[-22.3  -2.7 -21.0  12.3 -49.2 -19.2   7.4 -38.0  -6.3   3.2  19.0   3.4
  28.5   3.3  29.2  12.7   6.9  43.9  33.5   2.6   3.4  16.0  22.2  39.2
  10.1   2.1  -3.3  26.1 -35.8]  kemi
[ -2.4 -81.2   8.1   2.2  -0.9   2.3  46.1  16.4   7.4 -12.9 -35.7 -37.5
  46.4 -17.9  32.4 -15.1  -9.6 -20.1  68.1 -15.1   9.3 -25.0 -31.2 -32.5
 -30.2  -1.1 -12.9  34.5 -50.4]  pum
[-37.4 -49.7   7.4 -20.3 -44.7  23.8  14.4 -15.1  47.8 -23.5 -15.9 -21.2
  27.3 -25.0  25.1 -14.2 -31.7 -24.9  76.2  -3.8  -1.0  17.7  -0.7 -45.9
 -32.6  30.1  35.5  23.4 -60.0]  riba
[ -2.3 -38.5 -50.7   2.5  14.2   6.1  25.2   8.1  62.6  39.4 -23.8  23.4
 -15.1  21.6 -16.4  23.5  39.2 -24.2  -9.2 -14.0  -6.0  10.6  22.9  -9.6
  30.4  -1.2  -4.0   4.7 -37.1]  kos
[ 75.5 -22.2  15.3 -32.2  10.1 -10.1  32.0  12.3  42.0  57.3   5.2  12.0
  27.6 -14.0 -25.9   7.7  21.7  52.5 -55.7   6.3  18.6  31.5  19.2  47.4
  -4.3 -20.5 -18.4 -74.8  37.4]  Pudok
[ 75.5 -22.2  15.3 -32.2  10.1 -10.1  10.2  12.3  42.0  57.3   5.2  12.0
  27.6 -14.0 -25.9  10.3  21.7  52.5 -55.7   6.3  18.6  31.5  19.2  47.4
  -4.3 -20.5 -18.4 -74.8  37.4]  Tukad
[ 25.1 -25.8  15.9  10.3 -33.2 -22.8  35.1   1.1 -15.3 -61.5 -28.9  48.1
  45.1 -51.8  14.6  11.0   8.1 -32.4  44.9  -4.5 -27.4  32.0 -39.5 -42.2
  12.8  14.1  36.3  -3.7 -34.2]  mor
Table of tags by key:
[-37.5] -> Q_337
[25.1] -> Q_450
[25.0] -> Q_357
[-14.2] -> Q_23
[-37.4] -> Q_545
key riba 1:  : Q_545
start: [-15.9 -21.2  27.3 -25.0  25.1 -14.2 -31.7 -24.9  76.2  -3.8  -1.0  17.7] : riba, 11
start: [33.5  2.6] : kemi, 19
succ: [-15.9] : [-21.2]
succ: [-24.9] : [76.2]
order: [-15.1   9.3 -25.0  -1.1  32.4  -0.9 -15.1  46.4 -32.5 -31.2 -12.9 -30.2
 -12.9   2.2  34.5   8.1 -81.2 -35.7 -20.1   2.3 -17.9   7.4  -9.6  -2.4
 -37.5  46.1  68.1 -50.4  16.4] : pum

[-30.6  12.1 -61.2  12.8  59.0 -30.2  70.2  -6.3 -47.5  -4.1   9.2  40.5
  31.0 -47.9  -0.3 -15.3  68.2 -23.0   4.3 -28.3   0.8  51.3 -50.9  38.7
   5.3  63.1 -49.3   6.5  17.6 -13.9 -17.6 -10.2  -9.0  28.4  -5.9  35.1
   8.1  20.5  30.2  13.3   1.0] -> lat
[-22.4  16.8  81.9 -37.7  -3.3 -18.5  12.7 -28.2 -55.1 -17.0   8.1  19.8
   0.6  58.4  26.6  -6.7 -50.4  22.5 -66.4 -21.4 -74.3  -7.5  14.6  28.4
   3.3 -28.0 -24.0 -16.5 -38.3 -25.6   8.8  -0.4 -66.8 -31.9 -39.7  -4.9
 -54.1 -41.1   2.9  94.1 -39.0] -> rirek
[ -9.0 -48.3 -61.2  12.8  59.0 -30.2  70.2  -6.3 -47.5  -4.1   9.2  40.5
  31.0 -47.9  -0.3 -15.3  68.2 -23.0   4.3 -28.3   0.8  51.3 -50.9  38.7
   5.3  63.1 -49.3  73.4  17.6 -13.9 -17.6 -33.4  -9.0  28.4  -5.9  35.1
   8.1  -6.2  30.2  13.3   1.0] -> dodis
[ 12.7 -66.4 -50.4  14.6 -37.7 -24.0   2.9 -25.6   0.6  -7.5 -66.8   8.1
 -17.0  26.6  16.8 -54.1 -39.0 -74.3  -0.4  94.1  19.8  81.9 -38.3 -21.4
 -31.9  28.5 -39.7 -16.5 -55.1 -41.1  -3.3 -28.2   8.8  -4.9  -6.7 -18.5
   3.3  22.5 -22.4 -28.0  58.4] -> deton
order: [-28.2   8.8  -4.9  -6.7 -18.5   3.3  22.5 -22.4 -28.0  58.4  12.7 -66.4
 -50.4  14.6 -37.7 -24.0   2.9 -25.6   0.6  -7.5 -66.8   8.1 -17.0  26.6
  16.8 -54.1 -39.0 -74.3  -0.4  94.1  19.8  81.9 -38.3 -21.4 -31.9  28.5
 -39.7 -16.5 -55.1 -41.1  -3.3] : deton
start: [ 16.8  81.9 -37.7  -3.3 -18.5  12.7 -28.2 -55.1 -17.0   8.1  19.8   0.6] : rirek, 2
order: [ -0.4 -39.0 -31.9 -16.5  -7.5   2.9 -39.7 -37.7 -17.0 -38.3  81.9 -54.1
 -66.4 -22.4  -4.9   3.3  -6.7  26.6 -21.4 -24.0  58.4 -66.8 -28.2 -55.1
 -28.0  12.7  22.5  16.8 -50.4 -25.6  94.1   0.6 -18.5  28.4   8.1 -41.1
  19.8 -74.3  14.6  -3.3   8.8] : rirek

[ 10.5   3.5  52.5 -56.9 -16.2   6.6]  kavir
[ -9.2   3.7   0.2  -1.7  -1.8 -56.9]  dov
[ -1.7   0.1  -9.2 -56.9   3.7  -1.8]  mavi
[  7.1 -23.2  71.1  30.1  -9.8  -7.8]  Tamo
[17.1  1.8  4.7 -4.8 -4.2 -8.1]  retu
[ 30.1 -23.2   7.2  71.1  -9.8  -7.8]  Rasev
[ 52.5  10.5   3.5  64.8 -11.2   0.2]  dudog
succ: [1.8] : [4.7]
start: [  7.1 -23.2] : Tamo, 1
succ: [7.1] : [-23.2]
order: [ -7.8  -9.8  71.1   7.2 -23.2  30.1] : Rasev
order: [ -1.8   3.7 -56.9  -9.2   0.1  -1.7] : mavi
start: [52.5 10.5  3.5] : dudog, 1
tags:
[6.6] -> Q_268
[3.5] -> Q_777
[-56.9] -> Q_471
[-8.0] -> Q_513
[3.6] -> Q_654
[0.3] -> Q_816
[-8.1] -> Q_871
[0.1] -> Q_41
[0.2] -> Q_878
key dudog 6:  : Q_878

[ 11.7 -15.3   8.1  -4.3   1.4   2.3  -4.3   5.0  -1.2  -4.8   2.5   4.6
   9.5   1.3 -31.8   2.5  -4.3   3.3  15.9 -15.2  -2.4   1.1  -3.3   9.2
  -0.2   3.6  13.3 -35.3   3.6  -1.4   1.7  -6.5 -22.0   2.4   5.6   0.8
  24.0  -3.5  -9.7  -7.2   1.3 -16.8  10.8   0.7]  gugi
[ 14.0 -15.5   7.0  -1.5  -0.7  -3.7  -4.4   3.8   1.0  -3.0   0.8   0.5
  12.2   1.4 -30.3   0.8  -0.5   4.1  18.0 -13.3  -7.0  -3.8  -4.0   6.7
   1.9   2.5  10.8 -37.4   2.9  -2.8  -3.6  -4.1 -20.3   2.5   4.6   2.0
  24.6  -5.6  -4.7  -8.1  -3.4 -16.5   9.0  -1.8]  madeg
[ 21.8  -7.6 -14.2  -0.9  -4.7  -6.0   1.1  14.6  -7.4  -3.2 -11.0   2.0
 -23.5  11.6  -8.3 -11.0  -7.5  -3.7  14.9 -13.1  -0.2 -18.4  -3.0   3.2
   0.7  -3.2  -1.4 -23.6   7.8  -0.3  -8.7   4.7   3.2  -3.7   0.7   1.3
   3.3 -10.7  -5.5  -2.3  -3.5   9.3   1.2  -4.2]  rinet
[  5.0   4.2 -74.7   3.4   2.3 -26.8  -3.5  -5.9  -1.6   3.4  -4.8  -4.5
  23.8   1.6   2.5  -4.8   4.7  43.7  42.2  -7.8   5.2  14.9   2.3   1.0
  -3.0  -1.1  -8.5  -7.9  -2.0   2.3  -8.0  -3.5   9.8   3.3   2.9  -1.9
 -25.7  -2.2  -5.5  -2.4  -3.7   0.3  -2.1  -3.9]  fenu
succ: [8.1] : [-4.3]
key -> tag
[-6.5] -> Q_411
[-10.7] -> Q_274
[4.7] -> Q_920
[-11.0] -> Q_135
key rinet 32:  : Q_920
start: [-23.6   7.8  -0.3  -8.7   4.7] : rinet, 28
asked: [ 14.0 -15.5   7.0  -1.5  -0.7  -3.7  -4.4   3.8   1.0  -3.0   0.8   0.5
  12.2   1.4 -30.3   0.8  -0.5   4.1  18.0 -13.3  -7.0  -3.8  -4.0   6.7
   1.9   2.5  10.8 -37.4   2.9  -2.8  -3.6  -4.1 -20.3   2.5   4.6   2.0
  24.6  -5.6  -4.7  -8.1  -3.4 -16.5   9.0  -1.8] : madeg

[24.7 72.3 22.9 42.1 12.2] = Tapi
[72.3 24.7 12.1 22.9 42.1] = Mipod
[ 13.8   9.8 -25.6   1.9  18.9] = Kel
[ 24.1  34.1 -21.8  13.9  24.0] = vol
order: [42.1 72.3 24.7 12.1 22.9] : Mipod
order: [ 18.9  13.8   9.8 -25.6   1.9] : Kel
succ: [24.1] : [34.1]
order: [-21.8  13.9  24.0  24.1  34.1] : vol
order: [72.3 42.1 12.2 24.7 22.9] : Tapi

[ -1.6 -48.3 -43.4 -33.7] -> Sanu
[  4.7 -51.5 -40.2 -31.1] -> gepi
[-27.5  58.3  44.8  25.6] -> Sagup
[-28.3  60.7  38.1  30.7] -> buz
[-27.5  58.3 -62.0 -66.0] -> Lun
[ 58.3 -27.5 -37.4 -35.7] -> dizen
[-37.8  56.5  37.4  28.7] -> bir
[ 50.7 -71.8 -32.1 -13.9] -> fopaf
[-47.5  -5.0 -66.4 -54.3] -> fev
[-62.4  53.0 -55.2 -55.9] -> vuz
asked: [-27.5  58.3  44.8  25.6] : Sagup
start: [-71.8 -32.1 -13.9] : fopaf, 2
start: [ 58.3 -27.5] : dizen, 1
order: [-31.1 -40.2 -51.5   4.7] : gepi
Table of tags by key:
[-37.7] -> Q_542
[28.7] -> Q_262
[-37.8] -> Q_826
[4.7] -> Q_530
[28.6] -> Q_641
[-47.5] -> Q_576
key bir 1:  : Q_826
start: [ -5.0 -66.4] : fev, 2

[ 48.6   1.9 -65.1 -54.1   9.5] : zun
[ 34.5   2.2 -68.3 -65.5  18.8] : reto
[-63.0  92.3 -12.3 -57.8  61.7] : rit
[-48.9  39.5   2.2   3.7  45.0] : Sek
[ 55.6 -54.2 -13.0  21.6 -57.9] : tar
succ: [-12.3] : [-57.8]
succ: [-54.1] : [9.5]
order: [ 61.7 -57.8 -63.0 -12.3  92.3] : rit
tags:
[-54.2] -> Q_543
[21.6] -> Q_995
[-54.1] -> Q_618
[-65.0] -> Q_931
[-65.1] -> Q_752
key zun 4:  : Q_618

[ 78.5  45.1  24.0  33.8 -29.8  12.7  28.0]  Surif
[-12.5  43.3  29.9  78.4  21.6  46.1  14.8]  tonu
[ 60.1  50.5  34.0  50.0 -16.2  26.0  29.8]  befe
[78.5 45.1 24.0 33.8 63.1 51.4  1.3]  nogi
[-45.0 -47.4 -22.3 -56.4  33.1 -19.3 -17.5]  mafu
tags:
[33.8] -> Q_368
[21.6] -> Q_108
[78.4] -> Q_347
[-12.5] -> Q_388
key tonu 4:  : Q_347
asked: [-45.0 -47.4 -22.3 -56.4  33.1 -19.3 -17.5] : mafu
succ: [51.4] : [1.3]

